W =
[[115 117 119 147 103 125 111]
 [116 105 131 112 100 132 127]
 [126 113 123 127 107 122 115]
 [137 115 130 113 121 123 134]]
The entry in the bottom-right corner: 134
Read off the largest entry in the first row.
A: 147
Read off the entry in the bottom-left corner.
A: 137
The entry just right of 107: 122
The entry just right of 116 -> 105
The entry just right of 112 -> 100
The entry just left of the smallest entry is 112
Read off the fifth entry from the end, reading row by row.
A: 130
Read off the entry just right of 125.
A: 111
Read off the third entry on the diagonal from the top-right corner.
A: 107

Questions about the matrix below. Rows and columns are numbered from 0.
1) Report the entry just left of 105.
2) Report the entry at row 1, column 0.
3) Report the entry just left of 139.
4) Report the entry in the top-right corner.
5) Report the entry in row 2 and column 0.
6) Report the entry at row 0, column 0.
7) Report the entry in the bottom-right corner.
145  132  144  146  147  155  135
151  129  130  147  117  130  105
129  149  114  132  135  135  142
149  130  151  150  144  155  121
123  127  132  110  136  124  157
149  139  114  146  127  137  137
1) 130
2) 151
3) 149
4) 135
5) 129
6) 145
7) 137

grid =
[[136, 126, 127, 135, 137, 138],
 [135, 133, 110, 125, 137, 114],
 [121, 121, 125, 124, 113, 122],
 [132, 137, 122, 126, 135, 120],
 [142, 129, 117, 136, 147, 135],
 [133, 122, 141, 139, 133, 151],
 [139, 129, 121, 134, 142, 134],
 [134, 130, 126, 131, 136, 131],
 [137, 124, 129, 136, 138, 142],
 [122, 123, 137, 129, 117, 132],
 [128, 133, 113, 122, 127, 110],
 [123, 133, 124, 121, 121, 114]]
The second entry on the diagonal from the top-right corner is 137
The third-last entry, reading row by row: 121
The entry in the top-left corner -> 136
Which number is the entry in the bottom-left corner? 123
The bottom-right entry -> 114
The top-right entry -> 138
Which number is the 3rd entry on the diagonal from the top-right corner? 124
Which number is the 2nd largest entry? 147
The third entry on the main diagonal -> 125
The 4th-last entry, reading row by row: 124
The largest entry in the last column is 151
The smallest entry in the first row -> 126
The largest entry in the first column -> 142
The entry directly below the largest entry is 134
The smallest entry in the first column: 121
Which number is the largest entry in the last row? 133
Which number is the smallest entry in the last column? 110
The second entry on the main diagonal: 133

Read these off the grid that follows. Rows and columns are numbered from 0.
1) The entry just left of the largest entry?
2) The entry in row 1 and column 1?
3) The entry in row 0 and column 1?
4) The top entry of the column that holds the smallest entry?
5) The bottom-left entry?
6) The bottom-right entry?
7) The entry just right of 150?
8) The entry at row 0, column 0?
[[127 127 133 128 130 130 129 124 132 129 125 131 129 126]
 [121 135 122 126 122 122 125 145 134 118 129 123 121 133]
 [125 138 121 124 121 121 125 135 129 129 131 121 120 127]
 [130 123 122 131 127 127 128 133 123 124 130 130 131 139]
 [129 127 129 128 129 129 129 125 127 130 128 129 129 127]
 [126 122 128 133 131 127 129 116 131 145 127 139 136 142]
 [131 128 129 128 128 129 129 120 125 136 129 128 128 125]
 [138 124 137 122 131 138 129 114 117 117 121 127 126 105]
 [116 148 137 121 125 123 127 117 150 149 125 125 119 112]
 [143 116 127 133 134 137 131 134 107 117 136 120 135 124]
 [123 130 131 129 129 127 128 129 137 132 127 130 129 131]
 [124 129 132 127 129 129 128 130 135 123 124 130 127 126]
 [126 134 126 121 121 124 126 111 129 135 120 133 120 123]]
1) 117
2) 135
3) 127
4) 126
5) 126
6) 123
7) 149
8) 127
